A small network was shown many inputs. Here are its activations along a few directions, one row for each input.
Each table varies a few parts of the input and shows all the possible inputs, shuffled.
Descriptions start from the smaller parts, as in this example, which fits no table here: one of 8 places around a ring, together with either a single point or one of 11 places along a line or (one of 3 separate values, together with one of 4 places along a line).
Shared parts are said once, and a part with two or three values counts as separate values.
In the rows, 128 means zero.

Other details of the inputs vary at random and push rows far along three fixed directions, the same in every table; ignore that.

Table:
r1: [145 101  97 141  83 162 136  83 108 126 127 120 110 106]
r2: [132 127 127 141 102 133 160  87 106 143 146  84 124 138]
r3: [114 167 145 134 135 151 125 126  98 118 120  63 161 184]
r4: [122 203 171 118  91 136 148 136 180 116 113  34 153 133]
r5: [122 153 171 150 111 122 138 110 102 128 151  52 123 186]
r6: [118 158 162 143 102 139 117 111  96 123 157  56 139 177]
r7: [147 125 129 150  98 146 111  99 108 118 123  86 104 149]
r8: [ 11  85 154 180 214  27  62 217 223 121 172 234 223 140]
r9: [121 191 186 100 208 131 158 133 109 133 114 118 147 125]
r10: [141 161 148  88 195 151 113 159 105 125 108 170 107  84]
r11: [137  95  88 144  86 139 134 113 112 123 149 101 131 151]
r12: [143 164 141  78 178 155 122 138 106 128  84 165 125 111]
r13: [108 157 150 134  89 137 115 107  93 131 119  65 155 184]
r14: [145 148 143  98 158 150 117 140 100 125 131 133 114 107]
r15: [174  30  35 154  58 138 143  75 131 130 127 184  64  56]
r16: [170 146  91 103  81 140 166 152 185 113 110  95  97 106]
r17: [143 154 137 108 181 130 165 140 112 127 120 121 124 148]
r18: [132 140 129  80 217 131 138 156 130 132 120 224 127  43]
r19: [ 71 157 178 140 215  90 107 181 161 130 144 145 200 169]
r20: [179 108  99  74 197 133 153 155 122 143 123 231  52  37]
r21: [146 123 133 149  92 152 108 103 104 119 123  88 109 146]
r22: [126  59  74 153  79 127 128 104 130 133 144 172 107  75]
r23: [149 157 125  91 198 166 132 148 113 116  93 154 128 117]
r24: [ 26  26 129 223  80   4  85 150 210 141 187 184 177 173]
r25: [124 151 145 123 120 153 133 102  96 128 135  82 153 133]
r26: [ 15  27 125 218  71  21  50 155 207 134 190 180 205 167]
r27: [171  71  58 143  86 152 139 103 117 119 116 143  91 117]
r28: [153  64  80 154  64 146 114 102 120 123 144 145  76 106]
r29: [137 176 161  91 195 148 151 131 108 141 121 140 140  99]
r30: [127 143 130 123  85 132 134 102  94 134 137  87 137 168]
r31: [159  69  60 143  87 125 168 105 121 138 152 132  86 130]
r32: [130 138 134 127  95 121 149 100 102 147 134  81 126 175]
r33: [118 160 164 101 229 137 110 154 136 123  87 190 154  76]
r34: [128 187 169 116 103 123 124 168 191 112 121  69 125 127]
r35: [119 157 156 131  96 127 135 105 100 144 138  65 153 192]
r36: [107 180 177 112 186 121  99 141 126 125  85 128 165 158]
r37: [143 105 121 139 106 127 129 122 119 139 160 132 100 122]
r38: [166 144 102  46 160 112 148 200 211 128  79 231  82  19]
r39: [181  43  29 149  74 142 144  96 127 120 121 164  69 101]
r40: [120 169 165 128 119 142 109 109 101 125  95  74 159 183]
Each input here is: one of 4 separate values, together with either a single point or one of 9 places along a line.
- The inputs of r34 and r4 match in every part but the choice among 4 separate values. If r21 is changed in the same way as r34 into r4, which row does it become? => r33
- The inputs of r8 and r6 match in every part but the choice among 4 separate values. If r11 is changed in the same way as r8 into r6, which row does it become? => r14
- Which other rows agree with r30 in the choice among 4 separate values? List them by row number. => r12, r13, r24, r26, r32, r35, r36, r38, r40

Table:
r41: [145 115 109 104 165 137 121 128 109 121 107 187  98  93]
r42: [129  88 102 144 100 104 133 115 117 141 155 142 112 133]
r43: [137  89 107 146  91 110 153 123 148 134 150 144  95 100]
r44: [100 160 158 123 159 126 101 153 144 112 107 126 174 130]
r45: [125  94 103 153  93 108 132 136 165 124 138 110 115 139]
r46: [135 123 130 109 176 130 123 131 106 134 131 166 120  87]
r47: [149  90  90 131  78 126 147 115 153 139 140 148  82  77]
r48: [132 155 152 138  92 151 152  88  75 144 145  48 131 172]
r49: [ 95 126 149 158 116 106 128 139 140 130 165  90 159 189]
r50: [118  96 106 150 103 116 146 112 121 146 146 139 135 139]
r51: [ 92 141 149 159 107  96 137 126 151 122 148  80 169 176]
r52: [ 96 105 121 165 100 122 110 101 122 124 135 119 155 155]
r53: [109 138 151 125 170 133 106 129 118 127 124 165 134 102]
r54: [125  84  96 155 105 135 115 112 120 123 134 146 112 133]
r55: [133 138 131 101 150 117 137 155 153 133 108 155 112 106]
r56: [106 154 167 114 173  99 124 156 138 133 145 137 150 150]
r57: [196 198 119  56 142 200 173 113  90 126  73  93 102 102]
r58: [122 143 157 123 164 124  94 144 135 126 101 153 144 132]
r59: [164 190 142 102  78 174 144  96  92 125 104  28 117 170]
r60: [135  97 104 142  91  98 145 125 147 126 148 131 104 127]
r61: [123 125 133 108 173 120 120 139 109 136 119 169 131 117]
r62: [209 124  72  96  94 196 173  79  46 135 117  95  61 120]
r63: [116 137 139 122 181 116 129 156 121 137 133 152 141 136]
r64: [141 222 174  90 162 154 152 122 113 122  99  42 152 156]
r65: [141 129 126 113 170 142 118 130 134 118  97 165 137 104]
r66: [101 143 147 122 181 123 122 137 114 133 119 141 172 139]
r67: [150  85  87 126  70 137 122 125 127 126 114 160  91  93]
r68: [129 128 147 125 164 139 106 137 135 125 108 163 133  98]
r69: [134 104 103 139  75 126 119 117 155 129 142 135 110  94]
r70: [ 92 126 148 157 109 101 136 121 142 133 161  91 170 181]
r71: [ 99 125 137 160  98 123  93 138 145 108 133  94 155 159]
r72: [120 151 137 114 158 127 112 166 159 122 111 141 141 122]
r73: [105 116 141 158  92 126  99 125 143 112 137 105 141 128]
r74: [141 123 124 126 170 136 102 144 142 114 110 167 121 114]
r75: [139 136 139  98 164 124 144 143 127 139 149 167 113  89]
r76: [125 107 114 156  93 106 141 132 150 127 153 115 117 146]
- Describe the family of inputs behind these rows. => one of 4 separate values, together with one of 9 places around a ring
- The inputs of r50 and r63 match in every part but the choice among 4 separate values. If r64 is changed in the same way as r50 into r63, which row does it become? => r45
- Change only the choice among 4 separate values in r75. List by row number the other rows that result. => r49, r56, r70

Table:
r77: [122 162 148 110 164 140 121 142 112 114  89 137 140 123]
r78: [150  54  95 152  67 128 121 108 137 136 158 155  79  98]
r79: [156 141 117 108  95 144 160 104  83 135 139  97 111 136]
r80: [174 129 111 124 116 150 146 104 101 130 131  95  91 153]
r81: [156 151 133 121 100 167 122 116  84 110 111  75 107 154]
r82: [155 135  95 118  83 162 152  97  84 137  99  87 103 144]
r83: [142  42  60 143  77 122 112 129 142 136 137 172  76 110]
r84: [ 71 136 177 151 150  90  87 159 154 135 161 139 155 153]
r85: [155 140 113 130 121 158 159  97 101 129 131  75 124 154]
r86: [131  65  87 119 153  83 132 156 151 135 143 220 118  78]
r87: [133 163 170  97 167 139 126 135 120 143 122 134 151 116]
r88: [139 161 153  98 176 131 133 151 106 127 133 144 109 122]
r89: [128 145 139 107 190 131 148 150 114 125 125 138 137 115]
r90: [140  64  83 143 143 105 113 157 167 130 136 235  94  96]
r91: [148 159 152 107 173 143 109 135 117 128 110 143 109 100]
r92: [164 152 113 115 117 182 161  97  95 127 118  85 118 157]
r93: [ 90 127 150 143 171  83 104 146 161 133 142 133 183 163]
r94: [149 169 134  90 144 129 156 157 166 121  91 133 110  89]
r95: [129 158 140 108 174 155 124 152 113 113 102 133 146 110]
r96: [143 181 139  93 152 141 156 164 165 119 106 118 125  97]
r97: [139 145 124  94 167 146 158 138 107 127 134 156 112  95]
r98: [149 169 147  98 167 142 122 124 113 130 108 141 140 100]
r99: [119  55  86 133 154  77 137 153 156 132 134 231 102  70]
r100: [136  62  73 145  74 118 114 120 137 118 133 166 119 105]
r101: [145 150 121 112 104 166 159  90  93 141 142  88 103 128]
r102: [ 92 110 164 179  80 110 116 104 137 141 145  85 160 165]
r103: [ 96 119 139 164  69 118  96  96 132 119 147  67 166 177]
r104: [ 81 116 149 171  83  96 129 113 126 124 158  89 154 179]
r105: [ 86 152 161 133 131  79 109 180 207 121 131 118 180 141]
r106: [ 85 120 160 155 168  77 100 170 147 126 150 142 155 154]
r107: [180 135  99 117  88 165 158  88  91 132 116  94 115 158]
r108: [ 98 115 132 178  88 109 121 109 139 126 134  98 158 194]
r109: [135 158 159 105 173 159 139 135 117 134 121 137 137  98]
r110: [170 138 112 118 110 157 168  84  88 132 112  74 103 152]
r111: [148 148 137  99 167 148 108 136 117 108 110 152 102 101]
r112: [ 65 140 177 168 155  83  85 135 160 127 126 127 182 142]
r113: [ 80 154 177 147 136  81  95 187 209 116 138 110 160 153]
r114: [135  51  54 136  63 120 123 113 138 142 137 161 104 118]
r115: [121 164 154 100 161 133 143 125 112 139 116 137 121 115]
r116: [132 143 130 101 174 156 124 135 123 113 109 149 130  88]
r117: [144  56  63 168  70 127 129  99 139 133 151 164  96  71]
r118: [ 86 127 151 163  73 101 113 108 130 141 165  81 165 180]
r119: [136 158 144  93 174 152 124 123 116 114  92 143 123 102]
r120: [102 113 110 176  68 132 120 112 123 132 139  73 156 178]
- The inputs of r91 and r117 match in every part but one. If r111 is changed in the same way as r91 into r117, which row does it become? => r116
- The inputs of r86 and r89 match in every part but one. If r93 is changed in the same way as r86 into r89, which row does it become? => r85
- Describe the family of inputs behind these rows. => one of 4 separate values, together with either a single point or one of 10 places around a ring
- Start at r102 and move only the place on the ring of 10, one step at a time. The first step leads to r115. Which rows follow, in order? => r104, r99, r110, r108, r82, r77, r119, r112
- Change only the choice among 4 separate values in r83. List by row number the other rows that result. => r82, r114, r120
- Change only the choice among 4 separate values in r115. List by row number the other rows that result. => r84, r101, r118
